These are the activations of a small neural network, seen along a few directions. Each row is one input.
In each table, some parts of the input vary, and every possible input appears once, in random order.
A made-up example of a description, with smaller parts first: one of 2 separate values, together with either a single point or one of 9 places along a line or (one of 5 places around a ring, together with one of 6 places along a line).
Shared parts are said once, and a part with two or three values counts as separate values.
In the rows, 128 means zero.

Other details of the inputs vary at random and push rows far along three fixed directions, the same in every table; ignore that.

Table:
x1: [125  96 134 108 153 147 157 130  89 124 127 124  98]
x2: [120  92 123  76  65 136 131 150 185 143 100 208 145]
x3: [149 154 125 121 113 119 130 159 192 108 131 183 170]
x4: [ 96 141 130 169 161 123 120  79  69 146 130  28  78]
x5: [124  96 133 114 113 144 103 149 148 137  95 149 126]
x6: [ 93 186 101 163  54 116 111 110 179 135 145 114 173]
x7: [126  47 150  94 170 145 151 131  62 147  98 136  83]
x8: [136 218 116 167 156  90 159 107 139 109 179 101 145]
x9: [113 153 115 166  81 134  94 118 170 129 122  96 140]
x10: [110 185 121 174 133 122 138 104 112 127 147  87 124]
x11: [154 165 134 111 177  96 160 133 133 105 177 170 149]
x12: [156 176 130 110 180 103 151 135 129 109 183 175 148]
x13: [106 100 129 172 112 134  96  90 101 133 113  38 114]
x14: [139 140 123  95 127 150 158 156 139 120 144 184 137]
x15: [ 92 102 123 160  69 141  91 112 157 139  91  72 121]
x16: [129  80 128  80 110 132 135 143 139 137 124 190 148]
x17: [129  78 137  97 102 145 119 158 146 137  67 159 128]
x18: [ 99 160 117 158  58 136  97 133 172 134  84 103 144]
x19: [151  96 146 123 167 138 124 141  71 133 116 109  94]
x20: [141 110 141 126 126 133 130 148 116 125 109 123 120]
x21: [131  64 137  95 182 129 123 110  64 146 128 126  77]
x22: [197 178 123 137 208 102 138 122 103  93 206 140 155]
Description of these inputs: one of 2 separate values, together with either one of 5 places along a line or one of 6 places along a line.
Changing only the choice among 2 separate values turns x4 into x8. The same change can be made to x22. Which row results? -> x13
Change only the place on the line of 5 in x19. List by row number the other rows that result. -> x5, x9, x18, x22

Table:
x23: [149  77 138 112 144 140 114 137 116 127 119 135 125]
x24: [ 89 126 121 153  68 119 115 101 142 141 114  92 144]
x25: [141 162 119 136 155 130 159 126 102 113 169 129 135]
x26: [141 173 133 139 150 113 156 144 148 102 139 150 153]
x27: [137 150 116 136 153 111 118 119 142 117 154 132 138]
x28: [109 142 126 164  70 146  92 132 147 132  98  89 142]
x29: [ 75 147 120 146  78 135 117 108 150 150 113  96 111]
x30: [126 169 127 109  74 129 146 177 220 121  98 215 176]
x31: [139  71 129 106 142 131 122 125 120 127 122 133 110]
x32: [146 134 128 165 143 127 113 118  91 120 133  65 111]
x33: [137 181 131 136 154 103 150 140 149 115 130 145 128]
x34: [111  99 134 101 122 147 138 132 123 135 127 155 123]
x35: [161 159 129 141 164 121 118 138 108 116 147 122 133]
x36: [132 152 126 131 141 100 136 113 124 122 158 136 154]
x37: [126  84 131 102 145 128 110 125 122 141 109 137 100]
x38: [125 150 120 106  99 149 149 150 151 127 135 180 156]
x39: [141  88 141 107 154 133 105 132 113 141 107 130 103]
x40: [113 127 120 162  73 135  99 115 160 131 107  82 134]
x41: [131 128 130 162 159 124 103 103  99 121 138  71 120]
x42: [ 83 152 118 148  86 142 121 113 128 153 105  88 104]
x43: [146 143 118 139 152 112 127 120 138 104 164 127 146]
x44: [132  96 129 102 132 152 152 135  98 137 124 142 107]
x45: [123  89 138  97 148 113 126 116  96 153 114 137 103]
x46: [151  96 135 115 119 148 114 157 121 126 111 144 135]
x47: [151 168 131 140 147 111 166 145 146  96 145 143 154]
x48: [139 155 122 132 148 118 159 114 121 113 174 130 127]
x49: [136 101 138 100  93 137 158 163 163 122  88 164 133]
x50: [143 152 122 131 131  94 145 112 131 120 160 133 149]
x51: [108 151 123 152 157 134 134 103  77 138 142  77  98]
x52: [125  83 130 106 132 135 112 131 133 129 117 147 127]
x53: [149  98 143 110 156 138 108 145  93 139 105 128  98]
x54: [ 81 135 119 153  67 144 127 110 147 136 123  95 131]
x55: [140  88 138 109 141 139 103 137 126 139 108 141 120]
x56: [132 154 124 131 153  96 134 110 116 129 156 133 140]
x57: [111 100 133  98 131 144 135 131 118 145 125 155 110]
What do these inputs look like to the network? -> one of 5 places along a line, together with either a single point or one of 6 places along a line
Changing only the place on the line of 5 turns x53 into x32. The same change can be made to x33. Which row results? -> x49
Change only the place on the line of 6 in x45. List by row number the other rows that result. -> x29, x37, x39, x42, x53

Table:
x58: [121 126 127 129  55 166 133 155 159 128 108 144 149]
x59: [135 181 116 130 182 111 158 112 112 113 191 139 126]
x60: [140 170 134 129  96 134 149 167 176 114 115 162 154]
x61: [157  85 137  81 130 134 115 153 136 129 132 188 148]
x62: [134 221 104 190 125 105 122 112 144 103 164  80 154]
x63: [ 76  89 131 152  73 150  73 111 135 163  60  71 107]
x64: [ 85 110 123 165  60 151  76  99 129 159  91  56 115]
x65: [147  53 134 117 151 136 118 116  91 126 126 106 106]
x66: [130 116 128 170 178 107 113  93  93 113 138  52 108]
x67: [105  77 144 121  85 136  89 134 144 151  69 114 112]
x68: [ 97 143 129 154 180 117 138  86  79 134 144  64  77]
x69: [181 135 140  96 190 108 134 152 122 121 144 179 132]
x70: [139 156 133  90 146 103 181 140 136 125 148 192 140]
x71: [161 157 122  92 173 106 191 129 105 115 200 195 146]
x72: [160 112 131 102 126 118 131 156 176 110 120 187 156]
x73: [ 56 121 116 132  32 145 135 107 149 160 101 113 136]
x74: [ 87  53 132 122  30 163  75 128 151 163  67 110 123]
x75: [185 137 135  93 186 116 148 165 123 113 141 186 128]
x76: [134 208 121 181 134 120 144 131 142  98 155  97 152]
x77: [175 188 120 124 160 105 129 142 153 105 174 178 171]
x78: [152 118 128  67 173 138 165 146 116 127 171 211 127]
x79: [109 116 131 135 193 111 158  82  42 134 156  79  88]
x80: [133 198 105 183 110 120 120 112 134 114 159  77 142]
x81: [128 207 112 189 126 105 119 114 142 111 140  74 136]
x82: [144  73 135  70 100 157 109 161 149 147  98 200 144]
x83: [143  44 149  98 179 133 103 125  69 137 114 123  96]
x84: [140  60 138  93 156 149 118 151  94 141  87 147  96]
x85: [146  97 153 141 220 132 143 121  38 118 126  73  73]
x86: [139 145 113 146  99 119 121 124 171 109 149 124 167]
x87: [ 79 140 116 115  61 147 130 136 189 147 106 164 137]
x88: [ 51 130 127 169  95 120 132  77 100 156  97  42  91]
x89: [154 171 126 148 150 133 153 138 114 101 167 121 148]
x90: [110 102 124 151 120 146 104 110  87 141 106  61  98]
x91: [138 138 129 110  94 129 111 156 187 134 102 184 157]
x92: [102 139 124 139  37 164 125 157 183 128  89 139 159]
x93: [113  69 147  87 179 138 145 121  74 152 110 128  63]
x94: [116  32 146  32 129 150 162 158 112 159  84 229 111]
x95: [147  93 133 150 205 110 119  95  65 109 149  64 100]
x96: [111 101 125  97 120 151 143 124 116 145 137 153 106]
x97: [145 186 118 161 110  97 127 129 192 102 144 124 165]
x98: [146 185 125 164 147  92 114 119 149 107 158 111 150]
x99: [126 194 115 160  83 105 104 133 198 113 142 137 181]
Changing only one part turns x74 into x83. The same change can be made to x65. Which row results? -> x95
Changing only one part turns x97 into x86. The same change can be made to x93. Which row results? -> x78
What do these inputs look like to the network? -> one of 6 places along a line, together with either one of 2 separate values or one of 5 places along a line
Change only the place on the line of 6 in x58. List by row number the other rows that result. -> x60, x76, x85, x89, x92
Which other rows agree with x87 in the place on the line of 6? List them by row number. -> x63, x66, x76, x84, x94, x99
